A small network was shown many inputs. Here are its activations along a few directions, one row for each input.
In each table, some parts of the input vary, and every possible input appears once, in random order.
A made-up example of a description, with smaller parts first: one of 2 separate values, together with either a single point or one of 11 places along a line or (one of 6 places along a line, together with one of 8 places around a ring).
Shared parts are said once, and a part with two or three values counts as separate values.
In the rows, 128 means zero.

Rows:
row 1: [106 126 103 100 143 161 146 134  29  89 125]
row 2: [159 139 149 100 102  81 123 108 150 136 121]
row 3: [ 96 112 145 178 178 133 108 150 214 140 158]
row 4: [ 97 139 114 125 138 152 143 122  67 106  97]
row 5: [ 54 135 168 167 206 131 107 117 142 153 102]
row 6: [115 164 128 143 125 169 108 103  94 168  92]
row 7: [110 161 114 135 141 149 112 106  86 130 102]
row 8: [104 118 203 127 169  66 113 127 207 158 117]
row 9: [145 116 148  92  97  83 153 124 131 113 116]
row 10: [150  91  70 116 113 155 150 161  99  83 179]
row 11: [151 105 135  67  98  90 158 136  96  97 146]
row 12: [165 134 105 164  97 161 111 138 159 155 146]
row 13: [144 107  85 143 113 147 151 151 135  99 150]
row 14: [167 141 166 110  86  99 119 107 157 171 111]
row 15: [157 132  88 153 115 143 119 137 153 122 157]
Question: The inputs of row 6 and row 14 match in every part but one. If row 1 is changed in the same way as row 6 into row 14, which row does it become?
Answer: row 11
Question: What is each input in this table made of?
Answer: one of 3 separate values, together with either a single point or one of 4 places along a line
Question: Change only the choice among 3 separate values in row 5. List by row number the other rows that result.
Answer: row 3, row 8
Question: Which other rows agree with row 3 in the choice among 3 separate values? List them by row number.
Answer: row 10, row 12, row 13, row 15

Rows:
row 16: [ 95 136  50 149 151 214 129 135  32  90 134]
row 17: [107 134 185 181 172  93  92 117 239 183 114]
row 18: [154 119 104  89  83 119 158 131  76  97 125]
row 19: [153 117 177 143 122  67 111 124 248 168 150]
row 20: [132 120 177 156 139  75 108 129 251 169 131]
row 21: [120 137 156 114 131 106 128 108 123 136  97]
row 22: [188 110 145  63  73  69 148 129 139 116 138]
row 23: [ 76 148 122 130 166 159 133 116  42 116  95]
row 24: [163 108 136 122  96 106 135 138 176 131 162]
row 25: [133 123  45 140 119 196 148 142  47  80 142]
row 26: [ 81 139  55 157 169 217 137 139  28  86 129]
row 27: [117 124 143 160 145 133 116 131 165 144 127]
row 28: [147 139 110  97  96 130 144 126  67 102 122]
row 29: [129 133 110 114 117 138 143 119  60 109 108]
row 30: [199  97  39  86  62 153 167 162  67  62 184]
row 31: [142 110 136 135 112 115 132 143 179 131 144]
row 32: [ 54 149 199 196 221 112  81 114 222 190 100]
row 33: [ 95 141 191 178 180 105  87 117 232 198 110]
row 34: [ 69 146 193 188 205 110  73 110 224 193 106]
row 35: [109 144 162 112 139 119 123 108 117 152  94]
row 36: [196 105 101  62  59  98 163 140  79  91 150]
row 37: [139 143 155  97 110  99 129 115 129 128 111]
row 38: [174 117 104  77  68 110 161 126  74  97 144]
row 39: [121 131  50 139 127 208 142 142  40  96 138]
row 40: [166 121 148  78  82  80 146 116 134 123 132]
row 41: [151 129  45 123  99 187 149 148  55  73 156]
row 42: [145 123 149  90  98  88 143 120 137 123 114]
row 43: [ 91 146 117 122 149 156 124 112  45 120 101]
row 44: [185  97 133 107  87  95 137 152 180 124 168]
row 45: [ 65 139 156 176 194 154 106 129 148 151 113]
row 46: [157 110  40 115  86 175 162 154  63  68 159]
row 47: [136 129 142 143 125 126 117 139 171 137 141]
row 48: [ 83 150 164 121 163 124 109 101 108 146  89]
row 49: [106 131 149 158 153 146 111 131 159 160 123]
row 50: [ 80 136 150 168 177 151  97 125 150 154 119]
row 51: [125 139 184 164 151  86  93 124 243 175 128]
row 52: [175 106 173 128 113  57 114 137 251 161 156]
row 53: [ 68 152 169 129 180 126 118 105 105 143  84]
row 54: [178 108  41 102  71 166 165 148  61  69 178]
row 55: [117 140 116 112 125 150 138 119  54 126 105]
Question: What is each input in this table made of?
Answer: one of 5 places along a line, together with one of 8 places along a line
Question: A walk changes only the place on the line of 8. It starts at row 23 and steps to row 43. List the rest of the walk in order.
Answer: row 55, row 29, row 28, row 18, row 38, row 36
Question: A walk changes only the place on the line of 8. It starts at row 32 and steps to row 34. List the rest of the walk in order.
Answer: row 33, row 17, row 51, row 20, row 19, row 52

Rows:
row 56: [101 129 140 119 156 121 129 120 100 124 113]
row 57: [182 113 146  79  76  77 141 129 145 129 147]
row 58: [ 93 133 165 143 159 122 116 120 147 150 107]
row 59: [108 128 110 112 141 144 141 131  74  98 122]
row 60: [102 134 138 125 146 131 125 117 101 128 112]
row 61: [172 110 170  96  88  71 133 130 191 151 142]
row 62: [160 125 136  99  93  85 140 119 137 122 125]
row 63: [122 131  70 138 125 186 141 137  60  99 140]
row 64: [118 119  71 131 127 182 145 143  60  91 144]
row 65: [ 98 148 159 154 158 138 104 112 142 168  96]
row 66: [ 91 130 160 173 175 126 101 130 193 156 128]
row 67: [107 145 137 130 145 135 121 112 101 137 108]
row 68: [115 115  74 125 136 173 149 146  59  85 145]
row 69: [121 136  63 144 125 198 133 134  53 109 133]
row 70: [ 91 128 167 137 169 113 120 124 145 145 108]
row 71: [114 144 107 124 130 158 133 122  75 111 117]
row 72: [ 96 142 159 179 173 130  96 125 193 165 123]
row 73: [ 98 143 164 149 157 127 112 115 147 158 103]
row 74: [107 150 131 136 145 146 113 108  95 147 101]
row 75: [150 124 161 118 106  78 132 120 186 144 120]
row 76: [209  94  81  87  54 124 161 157 107  89 180]
row 77: [195 110 116  74  60  98 153 142 120 102 156]
row 78: [110 133 107 118 132 154 137 128  75 102 121]
row 79: [174 105 165 123 104  74 117 137 240 157 163]
row 80: [ 96 147 154 185 174 141  88 122 188 175 116]
row 81: [ 89 125 162 167 185 116 105 134 191 151 129]
row 82: [151 119 156 147 122  82 116 128 234 150 141]
row 83: [114 149 100 129 130 169 126 119  69 121 110]
row 84: [172 122 104  94  77 107 152 132 111  96 134]
row 85: [184 107  67 107  71 134 160 146  98  83 158]
Question: The inputs of row 68 and row 70 match in every part but one. If row 69 is changed in the same way as row 68 into row 70, which row does it become?
Answer: row 65
Question: What is each input in this table made of?
Answer: one of 5 places along a line, together with either one of 2 separate values or one of 4 places along a line
